A small network was shown many inputs. Here are its activations along a few directions, one row for each input.
Each table varies a few parts of the input and shows all the possible inputs, shuffled.
A made-up example of a description, with smaller parts first: one of 6 places along a line, together with either a single point or one of 11 places along a line or (one of 3 separate values, together with one of 8 places around a ring).
Shared parts are said once, and a part with two or three values counts as separate values.
(in the rows, 128 means zero)

Table:
row 1: [ 91 114 108 197 220  96 216 118  89 212 163]
row 2: [ 86  96 143 216 235 112 201  85 121 212 151]
row 3: [101 155 137 178 199 178 200  89 115 220 207]
row 4: [ 86 111 120 200 183 132 230 107  75 195 205]
row 5: [106 124  78 140  75 100  67 169 104  89  67]
row 6: [192 100 124  66 103 169 122 173 175  71 149]
row 7: [129 162 113 139  29 116 100 107 145  79 117]
row 8: [116 147  84 149  57  89  75 160 142 104  64]
row 9: [222  71 135  60 140 134  87 144 150 108  86]
row 10: [152  90 166  45  83 185  85 158 155 139 125]
row 11: [101 137 130 184 189 138 196 121  92 225 231]
row 12: [ 90 139 156 173 240 138 222  89 129 216 136]
row 13: [106 140 118 180 227 102 182 133 106 242 189]
row 14: [100 120  94 143  39 138  85 158  90  72 113]
row 15: [124 175 100 108  95  80  77 102 149  63  72]
row 16: [157  95 150  43 120 147  68 167 168 155  80]
row 17: [112 152 148 100  75 118  83 102  98  32 118]
row 18: [142 142 171 113  71 111  85 114  67  47 115]
row 19: [111 143 100 153  22 126  93 149 128  88 111]
row 20: [ 81  94 155 219 197 147 215  74 106 195 193]
row 21: [117 156 132  95 111  79  66 112 112  48  72]
row 22: [119 170 116 112  59 118  93  92 134  47 118]
row 23: [157 115 120  51 128 140  95 195 197 111  98]
row 24: [135 167  97 136  65  78  84 117 160  95  71]
row 25: [107 158 125 174 236 143 187 100 130 237 165]
row 26: [152 110 137  54  90 178 111 185 184  94 143]
row 27: [ 84 136 168 176 202 173 236  78 115 200 178]
row 28: [197 106 107  64 141 131 105 183 188  87 104]
row 29: [216  66 151  63 103 172 104 134 137  92 131]
row 30: [149 147 157 109 107  73  68 124  81  64  68]
Q: Changing only one part turns row 1 into row 4. The same change can be made to row 12. Which row results?
A: row 27
Q: What is each input in this table made of?
A: one of 2 separate values, together with either one of 4 places along a line or one of 5 places around a ring or one of 6 places along a line
Q: Change only the place on the line of 4 in row 28. List by row number the other rows that result.
A: row 9, row 16, row 23
Q: Change only the place on the line of 4 in row 6. List by row number the other rows that result.
A: row 10, row 26, row 29

Table:
row 31: [207 110 131  84 138 106  93 125 162  75  90]
row 32: [ 94 149 112 132  81 102  63 161 127 109  78]
row 33: [ 85 163 137 178 133 139 164  84 129 157 119]
row 34: [161  91 134  70 128 110  76 158 127 129  60]
row 35: [150  97 120 143 146 135 161 173 134 194 168]
row 36: [128 127 151 127 169 172 169 113 167 182 126]
row 37: [141  66 104 145 175 147 172 164 125 144 155]
row 38: [136 115 127  82 117 133  69 189 162 134  87]
row 39: [151 135 157 102 221 130 151 115 107 154 142]
row 40: [111 186  78 120  57 119 112 140 171  70 119]
row 41: [108 170 144 153 185  97 146  87  70 128 136]
row 42: [162  88 185  71  63 213 124 128 109  79 189]
row 43: [ 80 153 157 160 161  95 158  73 117 133 136]
row 44: [164 145 117 135 103  74  88  98 126  49  82]
row 45: [131 119 114 128 159 162 141 130 155 203 161]
row 46: [123 118 170 108 197 128 163 102 155 158 144]
row 47: [ 99 101  90 195 139 114 167 135  87 119 148]
row 48: [ 89 154 100 179 123 129 136 101 117 179 154]
row 49: [107 132 105 194 110 101 156 144  96 169 161]
row 50: [153 151  93  70  92 151 118 166 207  95 127]
row 51: [118 125 119 120  93  79  70 130  92 104  52]
row 52: [119 122 171 121  28 181 119 100  73  53 182]
Q: Changing only one part turns row 34 into row 51. The same change can be made to row 39. Which row results?
A: row 41
Q: What is each input in this table made of?
A: one of 2 separate values, together with either a single point or one of 4 places along a line or one of 6 places along a line
Q: Change only the place on the line of 6 in row 49. List by row number the other rows that result.
A: row 33, row 41, row 43, row 47, row 48
Q: A walk changes only the place on the line of 4. It starts at row 50 and steps to row 38. List the rest of the walk in order.
A: row 34, row 31
